These are the activations of a small network on made-up records, seen along a few directions, one row for each record.
After each row come some of the record's fields: ZEKOV, LAK, PAFOP, BIK, ZET, LUNU.
A field that a record lacks is written absent.
Other fields move the rows too, some of them a lot.
In the rows, zero is written as 500.
Strong random noise was added to every row along 6 fixed directions; ignore it. To show where, here is one row again and again, with new noise each time:
[591 322 372 442 737 785 358 534 809 612 367 685 327 355 529 661 564 348
 489 769 548 396 407]
[510 309 929 702 710 370 180 271 810 637 358 600 442 203 366 215 801 221
 511 669 436 382 442]
[584 402 538 581 619 718 293 569 761 569 227 382 514 711 761 581 790 470
 731 552 390 513 411]
[530 561 460 417 448 482 589 508 451 552 548 713 474 358 352 596 325 495
 440 535 568 411 591]
[483 655 447 428 386 517 607 559 491 547 391 637 647 617 516 593 369 608
 605 345 484 480 627]
[371 492 727 658 564 438 556 461 520 634 663 706 656 335 375 289 399 506
 370 459 292 487 601]
[515 519 514 460 505 507 526 494 528 571 506 695 492 369 393 542 396 468
 465 547 526 418 562]
[570 409 254 620 580 652 712 546 600 644 654 641 343 381 373 765 473 534
 274 614 376 505 554]

[533 503 452 572 506 405 584 452 601 559 480 566 350 445 294 571 574 496
 438 496 528 422 543]  <ZEKOV:zamu LAK:dimon PAFOP:ropup BIK:fopa ZET:zokof LUNU:guko>
[634 658 475 446 269 333 643 478 279 440 540 539 526 570 490 559 307 560
 586 267 525 548 503]  <ZEKOV:absent LAK:ret PAFOP:ropup BIK:numi ZET:zokof LUNU:guko>
[300 506 388 721 381 440 771 708 601 575 655 425 701 743 545 506 632 663
 528 490 219 692 653]  <ZEKOV:absent LAK:dimon PAFOP:soz BIK:fopa ZET:zokof LUNU:guko>
[208 321 392 611 830 955 448 601 498 638 856 532 638 513 703 477 381 691
 375 641 192 569 371]  <ZEKOV:absent LAK:ret PAFOP:soz BIK:numi ZET:zokof LUNU:guko>
[464 502 759 522 486 536 457 603 406 451 652 415 802 573 739 256 406 502
 532 509 401 610 433]  <ZEKOV:fusut LAK:ret PAFOP:soz BIK:numi ZET:reluk LUNU:guko>
[321 577 252 502 610 506 756 519 858 599 338 826 673 560 534 448 350 594
 487 175 441 579 504]  <ZEKOV:absent LAK:dimon PAFOP:ropup BIK:numi ZET:zokof LUNU:guko>
[400 433 300 660 512 490 714 538 612 563 551 468 584 641 519 482 629 620
 396 425 333 584 503]  <ZEKOV:absent LAK:dimon PAFOP:soz BIK:numi ZET:reluk LUNU:guko>
[712 457 441 622 467 418 589 385 397 390 687 423 294 358 446 607 474 509
 373 552 453 560 390]  <ZEKOV:fusut LAK:ret PAFOP:ropup BIK:numi ZET:zokof LUNU:bapu>
[391 609 557 751 463 449 561 306 786 656 169 427 621 792 615 462 672 648
 705 139 350 629 668]  <ZEKOV:absent LAK:dimon PAFOP:ropup BIK:numi ZET:zokof LUNU:bapu>
[488 477 479 699 508 382 593 305 665 571 485 550 519 395 321 467 562 523
 355 396 366 489 628]  <ZEKOV:fusut LAK:ret PAFOP:soz BIK:fopa ZET:zokof LUNU:bapu>
[445 499 668 280 603 691 396 667 265 411 747 641 687 459 720 323 142 458
 471 680 485 513 435]  <ZEKOV:fusut LAK:ret PAFOP:ropup BIK:numi ZET:reluk LUNU:bapu>
[543 537 560 439 362 254 404 458 532 403 224 404 450 613 516 396 655 513
 795 430 698 434 362]  <ZEKOV:absent LAK:dimon PAFOP:ropup BIK:numi ZET:zokof LUNU:guko>
[694 349 476 550 537 551 490 524 536 454 605 486 363 426 607 536 547 355
 434 622 527 584 316]  <ZEKOV:absent LAK:ret PAFOP:ropup BIK:numi ZET:reluk LUNU:guko>
[577 304 504 626 688 518 420 482 591 517 707 486 279 254 430 486 582 343
 317 710 431 465 411]  <ZEKOV:absent LAK:ret PAFOP:ropup BIK:fopa ZET:zokof LUNU:bapu>
[231 548 521 418 489 332 523 510 409 318 765 631 648 671 405 191 315 718
 604 235 448 468 418]  <ZEKOV:absent LAK:ret PAFOP:ropup BIK:numi ZET:reluk LUNU:bapu>
[541 578 509 492 377 581 544 650 442 463 378 461 650 757 752 521 544 533
 677 391 438 604 522]  <ZEKOV:absent LAK:dimon PAFOP:ropup BIK:fopa ZET:reluk LUNU:guko>
[592 450 274 708 578 631 807 511 637 639 543 563 424 462 470 678 526 455
 269 537 338 705 517]  <ZEKOV:absent LAK:dimon PAFOP:ropup BIK:numi ZET:reluk LUNU:guko>
[401 394 788 544 578 466 403 516 491 495 534 514 629 412 560 151 563 420
 496 577 406 525 537]  <ZEKOV:absent LAK:dimon PAFOP:soz BIK:fopa ZET:reluk LUNU:bapu>
[483 589 486 275 448 324 381 466 394 344 459 582 423 477 461 433 397 519
 606 517 734 323 402]  <ZEKOV:fusut LAK:dimon PAFOP:ropup BIK:numi ZET:zokof LUNU:bapu>
[752 495 512 624 448 465 523 448 345 472 571 325 328 566 507 680 523 532
 484 412 445 589 412]  <ZEKOV:fusut LAK:ret PAFOP:ropup BIK:numi ZET:zokof LUNU:guko>
[365 539 399 385 607 476 435 475 828 631 190 669 562 484 455 476 614 414
 566 516 559 378 649]  <ZEKOV:absent LAK:dimon PAFOP:soz BIK:fopa ZET:zokof LUNU:bapu>
[597 505 109 414 577 586 595 427 912 575 201 775 334 429 490 733 478 348
 477 481 689 450 428]  <ZEKOV:absent LAK:dimon PAFOP:ropup BIK:numi ZET:zokof LUNU:guko>
[488 537 572 550 443 441 623 580 293 517 687 315 581 706 473 474 527 658
 492 460 362 556 542]  <ZEKOV:zamu LAK:ret PAFOP:soz BIK:numi ZET:reluk LUNU:guko>
[580 565 399 531 414 532 573 555 589 475 438 490 545 568 597 627 472 527
 527 425 524 534 493]  <ZEKOV:fusut LAK:ret PAFOP:ropup BIK:fopa ZET:zokof LUNU:guko>
[446 644 587 508 339  51 561 325 499 607 358 579 485 360 110 442 659 442
 487 434 606 362 740]  <ZEKOV:absent LAK:dimon PAFOP:soz BIK:fopa ZET:zokof LUNU:guko>
[513 501 430 476 546 421 597 383 668 559 427 738 369 332 221 570 502 436
 379 537 557 407 623]  <ZEKOV:zamu LAK:ret PAFOP:ropup BIK:fopa ZET:reluk LUNU:bapu>
[488 627 630 497 394 372 632 399 578 567 346 662 759 515 469 413 419 465
 550 365 450 570 651]  <ZEKOV:fusut LAK:ret PAFOP:soz BIK:numi ZET:reluk LUNU:guko>
[446 609 482 507 488 375 600 484 495 505 528 579 607 584 512 427 382 576
 540 284 364 541 538]  <ZEKOV:absent LAK:ret PAFOP:ropup BIK:numi ZET:zokof LUNU:bapu>
[328 588 588 337 657 501 466 430 483 499 540 779 694 307 400 272 147 519
 475 509 497 429 565]  <ZEKOV:fusut LAK:ret PAFOP:soz BIK:numi ZET:zokof LUNU:bapu>
[555 535 919 772 524 191 459 141 761 574 365 616 626 285 428 179 593 305
 481 308 332 580 537]  <ZEKOV:fusut LAK:ret PAFOP:ropup BIK:numi ZET:zokof LUNU:bapu>
[555 388 438 515 611 741 406 673 494 570 525 329 540 693 714 613 638 517
 538 722 403 565 409]  <ZEKOV:fusut LAK:ret PAFOP:soz BIK:numi ZET:reluk LUNU:guko>
[499 581 422 336 443 433 470 359 600 425 376 595 294 383 281 553 429 451
 486 479 678 419 456]  <ZEKOV:absent LAK:dimon PAFOP:ropup BIK:numi ZET:zokof LUNU:bapu>
[585 363 418 563 592 561 615 571 492 549 740 654 353 226 387 552 475 350
 258 759 447 543 494]  <ZEKOV:absent LAK:ret PAFOP:ropup BIK:fopa ZET:reluk LUNU:guko>
[364 509 483 199 719 762 189 633 711 478 157 760 617 507 614 410 404 466
 765 664 742 320 404]  <ZEKOV:fusut LAK:dimon PAFOP:ropup BIK:fopa ZET:zokof LUNU:guko>
[468 432 687 469 526 575 491 701 319 446 781 508 557 393 641 282 372 424
 389 630 529 532 416]  <ZEKOV:absent LAK:dimon PAFOP:ropup BIK:fopa ZET:reluk LUNU:guko>
[626 565 754 639 332 212 590 349 425 397 587 399 558 497 524 349 584 483
 505 332 441 600 451]  <ZEKOV:fusut LAK:ret PAFOP:ropup BIK:numi ZET:reluk LUNU:bapu>

Which values does each new row have?
[475 398 429 703 584 718 530 693 585 519 639 358 617 727 813 464 564 617
 513 361 230 641 366]  <ZEKOV:absent LAK:ret PAFOP:ropup BIK:fopa ZET:zokof LUNU:guko>
[440 535 525 434 595 432 317 432 822 527 104 568 615 706 612 356 665 495
 829 284 478 448 378]  <ZEKOV:absent LAK:ret PAFOP:ropup BIK:numi ZET:zokof LUNU:guko>
[624 531 807 519 386 103 412 240 653 431 205 488 428 434 453 270 764 273
 650 361 664 480 447]  <ZEKOV:absent LAK:dimon PAFOP:ropup BIK:numi ZET:reluk LUNU:bapu>
[635 314 788 409 563 340 278 454 486 344 647 509 324 289 456 202 580 234
 572 695 648 397 182]  <ZEKOV:absent LAK:ret PAFOP:ropup BIK:numi ZET:reluk LUNU:guko>
[750 448 446 523 508 499 497 442 528 406 475 317 261 587 544 675 645 430
 528 580 564 536 376]  <ZEKOV:zamu LAK:ret PAFOP:ropup BIK:numi ZET:reluk LUNU:bapu>
[360 577 663 555 448 331 558 450 499 573 454 606 693 378 364 243 422 492
 458 394 467 495 671]  <ZEKOV:absent LAK:dimon PAFOP:soz BIK:fopa ZET:zokof LUNU:guko>
[307 524 318 542 568 499 647 479 752 615 281 678 568 544 400 455 595 579
 459 375 472 468 587]  <ZEKOV:absent LAK:dimon PAFOP:ropup BIK:fopa ZET:reluk LUNU:guko>
[617 585 426 430 263 293 777 619 191 348 784 454 416 448 443 616 280 611
 462 417 614 546 557]  <ZEKOV:absent LAK:ret PAFOP:ropup BIK:fopa ZET:zokof LUNU:bapu>
[376 514 380 377 634 622 576 502 596 560 450 665 587 425 486 491 409 498
 401 664 499 453 573]  <ZEKOV:fusut LAK:dimon PAFOP:soz BIK:numi ZET:reluk LUNU:bapu>
[583 601 344 299 458 316 513 280 795 544  98 871 364 327 309 573 451 297
 595 407 809 335 496]  <ZEKOV:absent LAK:dimon PAFOP:ropup BIK:numi ZET:zokof LUNU:guko>
[485 740 654 370 332 404 392 489 209 489 466 485 614 537 413 491 364 574
 604 402 650 365 574]  <ZEKOV:fusut LAK:ret PAFOP:ropup BIK:fopa ZET:zokof LUNU:guko>
[486 462 638 921 437 256 580 375 593 518 443 201 476 662 512 350 929 601
 525 236 206 611 523]  <ZEKOV:absent LAK:dimon PAFOP:ropup BIK:fopa ZET:zokof LUNU:bapu>
[525 486 525 366 552 638 464 622 484 469 547 565 461 414 643 445 367 410
 496 557 580 469 449]  <ZEKOV:absent LAK:dimon PAFOP:ropup BIK:fopa ZET:zokof LUNU:bapu>
[491 480 365 465 642 696 556 599 633 497 584 723 529 444 556 565 271 500
 429 519 444 523 520]  <ZEKOV:fusut LAK:ret PAFOP:ropup BIK:fopa ZET:zokof LUNU:bapu>
[400 479 499 496 575 358 443 447 534 584 352 517 447 414 291 449 655 500
 537 563 554 397 618]  <ZEKOV:absent LAK:dimon PAFOP:soz BIK:fopa ZET:zokof LUNU:guko>
[504 460 409 346 643 831 377 608 851 496 187 565 642 726 885 535 538 470
 720 474 547 506 288]  <ZEKOV:fusut LAK:ret PAFOP:ropup BIK:numi ZET:reluk LUNU:guko>
[551 428 563 649 554 556 449 507 666 528 463 533 573 469 599 390 529 413
 529 426 411 568 392]  <ZEKOV:absent LAK:ret PAFOP:ropup BIK:fopa ZET:zokof LUNU:guko>
[561 315 803 625 689 419 212 423 566 565 530 368 431 384 497 284 754 301
 536 708 391 487 376]  <ZEKOV:absent LAK:ret PAFOP:soz BIK:numi ZET:zokof LUNU:guko>
